Each row below holds a small network's activations on one input, seen along a few directions.
In each table, some parts of the input vary, and every possible input appears once, in random order.
Descriptions start from the smaller parts, as in this example, which fits no table here: one of 6 places along a line, together with either a single point or one of 9 places along a line or (one of 2 separate values, together with one of 5 places around a ring).
Shared parts are said once, and a part with two or three values counts as separate values.

Other details of the inputs vary at random and push rows far along two fixed directions, the same in every table; ignore that.

A family of inputs:
row 1:  15 -27 -21   2  11 -10   8 -10   8   6  35 -30
row 2:  2  0 11 10  5 -1  8  0  1  5 -7 12
row 3:  -6   8  -3   2  -5   2   6  -1   6  -4 -10   6
row 4:  5  7  7  3  1  6  2  0 12 -3 -4 12
row 5:  16   1   7 -34   5   4 -36  26 -57   0  -9 -14
row 6:   9 -25 -17   4  -8  -7   2  -2   9  12  38 -33
row 7: -10   7   3   4  -4   0   3  -3   4  -4  -5   9
row 8:  0  5  5  3  9 -1  9 -5  5 -3 -7 11
row 9: -7 10  0  1 -5  2  5 -2  7 -5 -7  7
row 10:  1  1 11  8  5  0  8 -2  3  1 -6 11
row 11: -6  6  6  5 -9  3  4  2  5  0 -6  7
row 12: -9  9 -3  3 -2  2  6  1  6 -4 -9  6
row 13:   4 -24 -24  -2   2 -12   1 -12   8   6  36 -33
row 14: -10   3  -3   3  -1  -2   5  -6   4  -2 -12   8
row 15:  14 -26 -15   1   9 -10   5  -9   9   6  40 -29
row 16:  -9   6  -3   5  -2   1   5  -4   3  -4 -10   8
row 17: -10   9   3   3  -4   2   3   2   7  -5  -4   7
row 18:  6  6  1  3  3  7  4 -2 11 -2 -9 10
row 19:  6  5 10  6  0  7  2  1 10  1 -5 11
row 20: -10   8  -1   3  -2   0   4  -5   4  -4  -7   8
row 21: -11   4   3   3  -2  -3   2  -5   5  -3  -7  10
row 22: -7  9  3  1 -7  2  3  0  7 -5 -5  8
row 23:  16  -1   7 -33   5   3 -37  20 -60   1 -10 -12
row 24:  15   3   6 -36   6   5 -37  24 -55  -4  -8 -15
row 25: -9  4  6  7 -5  1  3 -1  2  0 -7  8
row 26:  19 -22 -20  -1   6  -3   1  -8  17   6  39 -31
row 27: -10   2   6   6  -4  -2   3  -3   3   2  -9   9
row 28:  7  3 10  9 -1  6  2  3  9  5 -6 12
row 29: -9  0  6  8 -5 -2  3 -1  1  5 -9 10
row 30: -10  10  -1   2  -2   2   4   1   7  -5  -6   6
Description of these inputs: one of 5 places along a line, together with either one of 2 separate values or one of 4 places along a line.
Changing only the place on the line of 5 turns row 26 into row 4. The same change can be made to row 8. Which row results? -> row 15
Which other rows does row 23 become when the place on the line of 4 takes its other values? List them by row number. -> row 5, row 6, row 29
Which other rows does row 6 become when the place on the line of 5 takes its other values? List them by row number. -> row 3, row 9, row 11, row 22
List by row number the other rows that have the place on the line of 5 in common with row 16. -> row 1, row 3, row 12, row 14, row 18

A family of inputs:
row 31:  26  -4 -15 -12  17   8   3   2   5   1  20 -21
row 32:  18   3 -12   2  -2   7   3  -7  33 -12  19  -4
row 33:  22  -6  -4  -8  17  -1   4   4   7  -2  16 -19
row 34:  32 -12   3 -18  25  -6 -14  11 -33   4  29 -23
row 35:   9   8 -14  21   4   9  28  -8  43  -9   3  10
row 36:   4  27  38  -4   8   4  -8   4  -7 -10 -18  37
row 37:  11  22   6  -9  10  13   5  -5  -6  -4 -45  31
row 38: -14 -16  -4  27 -34  -3   9   4   9  28  -4  -5
row 39:   8  -3  25  29 -26  11   8  10  36  20  14  13
row 40:  20 -23  -9  -8  23  -1 -11  -1  -7   6  21 -14
row 41: -14  23  14 -27   6   0 -21  26 -43 -12 -32  18
row 42: -14  -4  -7   7  -1 -15   8  -1  -2   3  26 -16
row 43: -32  18   7   2   1   0  -5   1  -6  -5 -33  31
row 44:  -9 -24  -7  23 -30   1  -6   7   5  27  18 -24
row 45: -19  34  -5  -1 -10  11   6  10  -1 -22 -38  25
row 46:   7 -24 -24 -35   7 -16 -27   7 -47   6  12 -32
row 47:  26 -25 -12 -16  19  -9  -7  -2 -15  10  13 -14
row 48: -28  21  35  -4 -13  -2  -3   3 -15 -17 -20  28
row 49:  -1 -11  20  25   0  -4  27 -17  40  -3  31  11
row 50:  -8   0 -26 -12  -6  -2   1  -9  -8   1  -8 -11
row 51:  23  26  27 -45  16  13 -36  22 -40 -16 -27  12
row 52: -12 -17 -17   7  -3 -21   7 -15  -6  11  17 -17
row 53: -39   1  10  32 -12 -12  37 -22  21   0 -20  30
row 54:  35 -21 -15 -25  20  -7 -13  -2 -19   5   7 -30
row 55:   0  16  27 -19 -20  14 -35  46 -62  11 -35   5
row 56:  -3  20  17  11  13   9   7  -6  19  -8 -39  32
row 57: -28  -3  -5  12 -14 -11  12  -9  37  -3  29  -3
row 58: -27  21   4   2  -8  -4  11  -6   3  -9 -47  24
row 59: -30  26  11   2 -16   0   7  -4  25 -15 -12  17
row 60:  34 -30   3   2  -3   7 -27  18 -21  28  18 -28
row 61:  21 -21   9   0  18  -6   7   2 -10   1  29 -16
row 62: -17  27  26 -21  -5  -3 -26  11 -38 -13 -17  17
row 63:  25 -31   2  -7  17 -10   2  -9 -23   7  16 -15
row 64:   0 -11 -40  -6 -11  -6   0 -10  -1  -4   2 -23
row 65:  16  -1 -18   7   9   9   2 -10  19  -7  -3   1
row 66:  23 -20  -6   1  17 -15   2 -12 -10  11  17 -14
row 67: -28  18 -16  18 -25   5  22 -14  49 -15   8  11
row 68:  39 -33  -1  -4  -6   2 -19  17 -28  32  10 -27
row 69: -15  20  34  -1 -37  13 -24  28 -19   8 -24  19
row 70: -30  20 -10  12  -8   9  13 -13  21  -6 -24  18
row 71:  28 -19  10  13  -9   8  -2  23   0  25  21 -18
row 72: -17  -3 -17   7  -4 -11  17  -2  25  -4  17 -22
row 73:  22  -3 -21   1   7   3   8 -11  10  -3 -11   1
row 74: -18  -3 -13   1  -2  -6  -1  -7   7  -6  -3 -13
row 75:   3  21  -9 -39   3  13 -44  18 -61 -23 -45   0
row 76: -11  17  22  16   2   4  17  -6  43  -6  -5  42
row 77:  23 -19  -2  -4  24  -4 -12  -5 -20  10  26 -20
row 78: -15 -14   0   7  -2 -13  14  -2  -4  -2  24 -17
row 79:  -1   0  26  18  13   2  12 -10   4  -4 -17  28
row 80: -18   7 -17  -1 -15   2   8 -11  30  -6  24 -13
row 81: -19 -16   3   7  -2  -9   0 -11 -12  -3   7  -9
row 82:   5   6  -4  10  -1  11  20 -16  51  -3  23   5
row 83: -20  -7  -7  12   0 -13   2 -12   1   3  13  -6
row 84:  15   0 -12  -2  16  12   0 -10  10   3  -1  -4
row 85:  13 -12  -4   5  17  -5  12   2  20   3  25  -5
row 86: -20  31   0  -8  -4  12   5   9  -7 -13 -31  18
Changing only one part turns row 45 into row 75. The same change can be made to row 78. Which row results? -> row 81
Changing only one part turns row 54 into row 33. The same change can be made to row 47. Which row results? -> row 85
What do these inputs look like to the network? -> one of 2 separate values, together with one of 4 places along a line, together with either a single point or one of 6 places along a line
Which other rows does row 79 become when the place on the line of 6 takes its other values? List them by row number. -> row 40, row 56, row 65, row 77, row 84
Start at row 64 and move only the place on the line of 6, one step at a time. The first step leads to row 50. Which rows follow, in order? -> row 58, row 46, row 52, row 53
List by row number the other rows that have the place on the line of 4 and the choice among 2 separate values in common with row 36. -> row 32, row 39, row 49, row 51, row 76, row 82
Which other rows does row 35 become when the choice among 2 separate values takes its other values? List them by row number. -> row 45
